A small network was shown many inputs. Here are its activations along a few directions, one row for each input.
Each table varies a few parts of the input and shows all the possible inputs, shuffled.
A made-up example of a description, with smaller parts first: one of 8 places around a ring, together with either a single point or one of 11 places along a line or (one of 3 separate values, together with one of 4 places along a line).
Shared parts are said once, and a part with two or three values counts as separate values.
In the rows, 128 means zero.

Other details of the inputs vary at random and push rows far along three fixed directions, the same in every table; ignore that.

Rows:
x1: [167 164  81 167 124 118  81 106 169 133 124 141 176]
x2: [165 157 110  97  67  90 130  85 183  93 161 160 158]
x3: [109 136 200 128  92 116 161 126 126 124 166 160 113]
x4: [ 89 120 198 103 108 138 159 146  93 138 189 125  83]
x5: [142 113 100  83  76 114 114 116 157  98 131 153 135]
x6: [157 146  77 171 114  87  82 131 150 100  91 132 170]
x7: [118 105 146 172 194 145 142 152  81 151  96 116 106]
x8: [114  91 113  53 114 151 134 131 114 126 135 120 101]
x9: [128 124  93 117 105 115  89 140 155 108  94 131 163]
x10: [101 155 112  95 144 191 140 134 165 132 120  37  87]
x11: [122 147 115 117 118 130  98 133 153 132 131 116 162]
x12: [138 119 137 194 164 135 134 126 104 145  88 160 120]
x13: [160 162 102 130  99  99 110 101 184 108 129 141 185]
x14: [122 124 123  50 129 145 152 113 121 134 163 100 114]
x15: [122 109 109 109 127 126 113 136 140 119  95 124 147]
x16: [ 93  90 165 140 153 147 142 163  71 145 133 118  80]
x17: [129 123 102 114 122 105 112 140 129 100 105 109 144]
x18: [153 153 153 178 105 120 140  98 131 137 162 184 119]
x19: [136 116  92 120 123 130 100 128 149 123  97 140 149]
x20: [121 134 188 124  83 107 169 118 117 121 196 157  93]
x21: [166 138 126 209 131  98 138 106 119 114 106 180 126]
x22: [161 157  78 143 164 136 104 106 153 144 103 113 177]
x23: [124 125 152 200 162 115 130 153  98 128  92 133 127]
x24: [102 108 148 182 174 141 116 172  72 148 106 109 103]
x25: [100  91 120  54 106 141 124 145 131 119 125 116 121]
x26: [124 135 172 160 142 136 149 120 119 151 145 151 118]
x27: [ 97 116 139  53 113 152 131 136 135 140 161 104 125]
x28: [113 138 202 123  93 110 174 126 121 117 175 153 108]
x29: [154 133 139 216 131 105 124 117 135 124  91 188 140]
x30: [143 115 107  89  96 104 133 114 144  94 127 140 130]
x31: [120 102  92  93 156 141 115 146 106 134 112  88 118]
x32: [143 142 109  77  84 132 123  95 171 124 152 155 150]
x33: [140 138 125  67  93 119 141 102 167 113 156 135 147]
x34: [101 131 149 197 175 179 156 156 113 133  80  75  51]
x35: [114 131 195 128  96 120 166 117 129 129 169 165 110]
x36: [103 118 132  56 111 147 128 135 129 136 171  97 119]
x37: [124 112  73 126 171 135  91 154 111 136  90  74 142]
x38: [132 109  94  99 126 143 114 124 136 129 103 137 135]
x39: [133 110 164 143 126 124 171 119 104 122 126 168  96]
x40: [106 110 100 127 180 146  94 164 111 142  70  80 150]
x41: [108 121 173 125 163 163 163 126  94 167 147 128  97]
x42: [130 111 117  70  79  99 137 120 145  85 136 134 129]
x43: [136 145  89 143 164 149  88 127 147 158 112 109 166]
x44: [120 146  92 123 179 137  96 148 119 144 115  58 159]
x45: [116 122 124  53 121 141 139 126 124 136 172  96 113]
x46: [144 127 161 179  99  90 150 120 133 101 120 184 127]
x47: [152 173 142 224 124  92 115 123 129 128 139 153 147]
x48: [133 112  68 126 187 151 102 142  99 149  88  83 130]
x49: [155 165 146 215 131  95 131 111 132 127 141 157 144]
x50: [120 129 153 137 163 150 156 128  83 163 162 115  90]
Description of these inputs: one of 2 separate values, together with either a single point or (one of 4 places along a line, together with one of 6 places around a ring).
Question: The inputs of x10 and x34 match in every part but the choice among 2 separate values. If x18 is changed in the same way as x10 into x34, which row does it become?
Answer: x8
Question: The inputs of x38 and x32 match in every part but the choice among 2 separate values. If x46 is changed in the same way as x38 into x32, which row does it become?
Answer: x13
Question: Which other rows does x2 become when the choice among 2 separate values takes its other values? List them by row number.
Answer: x30
Question: Which other rows does x25 become when the place on the ring of 6 takes its other values? List them by row number.
Answer: x15, x16, x37, x42, x46

Rows:
x51: [126 122 147  42  97 124 162 107 120 112 167 137 120]
x52: [100 117 174  54  95 123 157 134 124 111 151 121 117]
x53: [128 126 101 157 207 145 103 150  99 160 111  63 134]
x54: [124 145 168 205 118 114 123 141 111 131 132 157 111]
x55: [110 109 165  54 104 127 159 128 123 113 168 127 123]
x56: [167 152  38 113 126 140  69 105 170 128  88 115 180]
x57: [158 158 148 218 125  87 138 108 102 136 146 181 134]
x58: [154 161 134 202 145 113 140 123 110 130 127 143 117]
x59: [137 143 161 236 121 130 140 121 134 128 114 169 106]
x60: [153 147  49 125 123 126  65 130 172 119 103  98 183]
x61: [153 141 167 214 137  87 145 107 118 140 143 185 139]
x62: [100  98 152 140 224 176 138 153  73 182 124  92 103]
x63: [ 93 112 142  67 113 159 130 150 129 132 128 106 102]
x64: [102  93 122  66 168 157 133 137 111 165 138  96 127]
x65: [150  84  88 128  88  99 106 127 134  85  74 179 131]
x66: [116  71  96 160 180 132 104 175  60 129  68 107  99]
x67: [139 148 124 217 182 143 114 138  82 162 115 123 110]
x68: [104 116 159 135 194 177 167 146  73 170 121 106  80]
x69: [123 116 113  47 106 155 127 116 126 129 150 126 118]
x70: [111 104 116 125 194 174 106 147  98 170 122  90 116]
x71: [166 152  62 145 112 110  84 113 184 111 115 125 162]
x72: [106 121 156  84  61 106 133 128 132 114 172 156 119]
x73: [144 129 132 193 140 120 112 116 125 154 132 167 135]
x74: [141 137 113 160 104 105 104 125 141 128 143 153 154]
x75: [131 127  69 138 195 161 102 129 152 148  73  71 150]
x76: [160 161  66 149 104 102  94 114 189  92  99 107 179]
x77: [134 126 161  67  60 102 161 108 158  91 165 155 134]
x78: [105 106 115 137 190 152 110 154  85 176 138  85 114]
x79: [108 112 137  67 105 136 146 127  96 140 176 127  96]
x80: [122 117  77  96 166 154  92 144 127 148 123  66 133]
x81: [155 134 116 120 108 115 125 100 172 118 127 157 152]
x82: [169 164  27 114 115 123  72 112 178 112  98 106 174]
x83: [163 144 119 144 121  96 119 100 158 112 134 157 166]
x84: [118 127  67  62 154 150  76 138 158 132  89  85 189]
x85: [136 126  66 138 185 164  83 139 143 157  87  79 144]
x86: [111 117 192 157 142 146 175 141 107 142 139 150  91]
x87: [128 138 134 120 110  97 119 122 140 122 126 145 168]
x88: [144 144  98 187 162 110  94 138 122 146 115 115 173]
x89: [153 159 100 211 193 129 105 132  95 153  99 103 143]
x90: [126 120 105  85 120 146 118 117 119 148 138 129 131]
x91: [101 112 139  62 125 145 157 135 134 115 131  80 114]
x92: [124 120 137  79 128 146 150 114 116 135 145 141 120]
x93: [121 111 143  86 129 143 156 123 142 131 141 128 107]
x94: [104 125 103  54 129 135 105 150 130 121 124  65 145]
x95: [136 122  99  76 100 122 108 118 153 114 159 124 136]
x96: [124 123 142 161 181 131 127 141  90 149 144 105 116]
x97: [134 155 131 193 116 113 107 140 139 121 115 145 130]
x98: [112 130  95  79  98 145 104 130 171 111 100 101 136]
x99: [111 126 122  70 123 143 156 126 114 116 143  81  93]
x100: [131 117 173 145 103 130 151 115 125 133 158 169  91]
x101: [ 99 120 208 162 139 139 165 143  92 147 134 155  94]
x102: [121 121 188 145 114 105 166 125 106 133 163 165 124]
x103: [ 96 110 132 139 196 179 140 154 108 158  94  73 110]
x104: [120 123 116 136 185 142 126 149 107 147 126  72 113]
x105: [143 151  65 113 134 130  79 128 186 119  70 109 192]
x106: [113 115 110 115 198 165 125 138  85 181 112  98 134]
x107: [109 129 100  83 167 145 108 154 133 135  91  61 155]
x108: [117 121 153  52 113 137 178 121 114 120 155 117  96]
x109: [ 95 121 165  65  97 125 154 148 120 109 157 105  98]
x110: [141 151  59 115 126 101  64 131 160 122 102 100 205]
x111: [154 152 144 193 114 128 140 109 127 132 127 181 105]
x112: [158 146 128 149  60 108 124 106 184  98 133 185 140]
x113: [107 108 188 152 140 134 164 135  95 156 152 162 111]
x114: [ 86 105 184 128 129 145 142 150  85 159 149 143  95]
x115: [136 139 164 204 117 113 130 131 114 128 154 173 117]
x116: [112 131 118  70  91 132 130 120 176 101 108 119 140]
x117: [175 164 117 131  60  77 128  85 160  86 159 186 155]
x118: [127  69 123  68 100  91 149 137 110  79  99 151 118]
x119: [110  60 101 118 188 142 124 164  78 131  54 116 115]
x120: [156 161 150 185 109 103 163  94 138 107 123 168 119]
x121: [165 102 108 142  61  53 127 119 135  55 103 195 136]
x122: [139 136 104 205 182 151  83 141 119 159  95 124 156]
x123: [143 141 102 137 134 114 102 132 138 119 131 115 165]
x124: [118 118 187 166 115 141 153 135 106 140 150 163  90]
x125: [129 116  86  70  96 135  96 121 161 128 133 126 166]
x126: [ 82 112 170 144 172 157 127 172  66 160 142 100  89]
x127: [161 155  37 114 131 128  66 114 156 123 110 110 179]
x128: [167 158  70 142 108  98  84 117 177 103 111 118 192]
x129: [104 123 160 173 140 147 148 150 103 135 136 112  81]
x130: [111 110 155  65 112 130 175 117 139 110 152 107  95]
x131: [129 131 136 141 165 127 141 124  88 158 131 126 134]
x132: [123 136 178 192 123 108 139 125 117 143 128 187 138]
x133: [116 107 144  60  99 110 149 121 122 124 184 124 116]
x134: [116 119 135  57  74 149 161 107 142 110 148 133  82]
x135: [139 154 183 216 130  94 135 124 116 123 126 181 143]
x136: [156 153 157 217 144 122 148 106 113 143 118 186 123]
x137: [104 109 134  74 132 140 155 134 123 119 151  74  89]
x138: [133 129 159  68  61 103 167 112 165  87 161 153 127]
x139: [148 136  81 130 110 133 104 105 183 115 105 124 140]
x140: [148 151 105 163 130 111 112 133 149 115 118 115 154]
x141: [108 110 142  69  83 133 159 121 144 106 170 116  76]
x142: [122 122 132  53 128 140 154 120 111 128 143 103 118]
x143: [144 135 123 125 107 123 125 114 164 117 121 152 158]
x144: [153 156 155 229  99 100 133 124 141 114 140 184 119]
x145: [142 146 145 151  68 108 114 113 163 108 126 182 140]
x146: [136 123 156  75  85 106 168 107 156 100 163 146 114]
x147: [121 133 119 153 181 163 144 125 111 151  94 104 109]
x148: [125 135 133  90  68 127 158 108 140 100 159 139  85]
x149: [ 84 117 158  78  92 141 148 147 125 112 147 104  80]
x150: [123 154 176 210 111 101 149 131 123 108 125 148 107]
x151: [120 140 123 141 150 120 102 146 116 130 121 105 149]
x152: [123 116 133  72 104 135 136 120 150 117 146 144 146]
x153: [166 151 165 213 121  88 147 101 138 119 135 184 136]
x154: [113 126 147 145 132 142 110 140 116 140 123 140 126]
x155: [ 86 122 168 157 192 155 149 161  85 151  98  75  99]
Question: The inputs of x57 and x79 match in every part but one. If x110 is changed in the same way as x57 into x79, which row does it become?
Answer: x72
Question: The inputs of x74 and x88 match in every part but one. If x78 is changed in the same way as x74 into x88, which row does it become?
Answer: x133
Question: What do these inputs look like to the network?
Answer: one of 5 places around a ring, together with either a single point or (one of 4 places along a line, together with one of 5 places along a line)
Question: A walk changes only the place on the line of 4. It starts at x117 and steps to x96. List the rest of the walk in order.
Answer: x123, x151
Question: A walk changes only the place on the line of 4. It starts at x63 and steps to x112. List the rest of the walk in order.
Answer: x85, x111
Question: A walk changes only the place on the ring of 5. It starts at x63 and steps to x97. List the rest of the walk in order.
Answer: x109, x107, x105
Question: A walk changes only the place on the ring of 5. It starts at x148 and steps to x134. List the rest of the walk in order.
Answer: x147, x120, x99
Question: Which other rows does x51 become when the place on the line of 5 takes its other values? List them by row number.
Answer: x108, x120, x131, x142

Rows:
x156: [ 66  90 162  58 173 165 147 171  53 169 168  62  92]
x157: [112 118 162  82  95 138 150 118 141 130 162 148 108]
x158: [133 150  98 182 192 150  98 132 121 156  84  93 148]
x159: [114 141 170 199 176 142 137 147  86 151 119 121 114]
x160: [153 147 132  92  45  86 135  92 176  94 165 183 167]
x161: [140 145  92 177 191 140  99 125 119 167  99 109 166]
x162: [147 114  78 189 143  88  75 150 119 107  63 151 166]
x163: [117 131  63  48 148 158 103 134 158 129  97  51 149]
x164: [130 145 152 106  54  92 133 116 149  91 163 160 130]
x165: [156 163 121 224 124 103 114 122 168 105  98 141 151]
x166: [161  95  19  38  93 124  86 109 177  88  67 123 170]
x167: [ 74  97 194  91 142 167 190 151  95 137 153  84  44]
x168: [148 156 142 210 121 110 110 120 148 132 121 173 157]
x169: [137 149 153 218 123 104 109 134 126 138 134 167 141]
x170: [141 128  93  57 119 117 106 115 151 127 148 115 178]
x171: [ 72 113 213 195 225 176 174 186  29 184 126  79  53]
x172: [107 123  76  69 135 140  93 155 153 113 108  41 142]
x173: [112 132  71  56 131 136  89 151 148 118 110  51 155]
x174: [161 165 105 200 144 133 114 107 142 133 102 146 139]
x175: [113 113 215 105  86 133 210 106  93 134 206 187  57]
x176: [140 129 160 108  74  84 138 111 129 114 190 174 138]
x177: [ 92  59  81  19 159 153 107 172  99 123  80  69 131]
x178: [135 116 146  78 115 134 161 103 118 138 181 152 107]
x179: [141 145 121 206 164 148 132 128 134 132 100 112 103]
x180: [152 147 108 194 157 146 106 117 140 152 109 145 138]
x181: [136  86 159  81  36  85 168 104 142  72 134 215 103]
x182: [163 151 149 205 140  99 132  98 126 144 143 185 149]
x183: [131 137 150  97  81 132 169 108 146 107 152 148  87]
Question: What do these inputs look like to the network?
Answer: one of 4 places along a line, together with either a single point or one of 6 places along a line
Question: The inputs of x175 and x161 match in every part but the place on the line of 4. If x180 is changed in the same way as x175 into x161, which row does it become?
Answer: x157
Question: Which other rows does x178 become when the place on the line of 4 takes its other values? List them by row number.
Answer: x170, x176, x182
Question: A walk changes only the place on the line of 6. It starts at x170 and steps to x160. List the rest of the walk in order.
Answer: x168, x159, x171, x165
Question: Which other rows agree with x172 in the place on the line of 4? List them by row number.
Answer: x156, x162, x164, x169, x173, x176
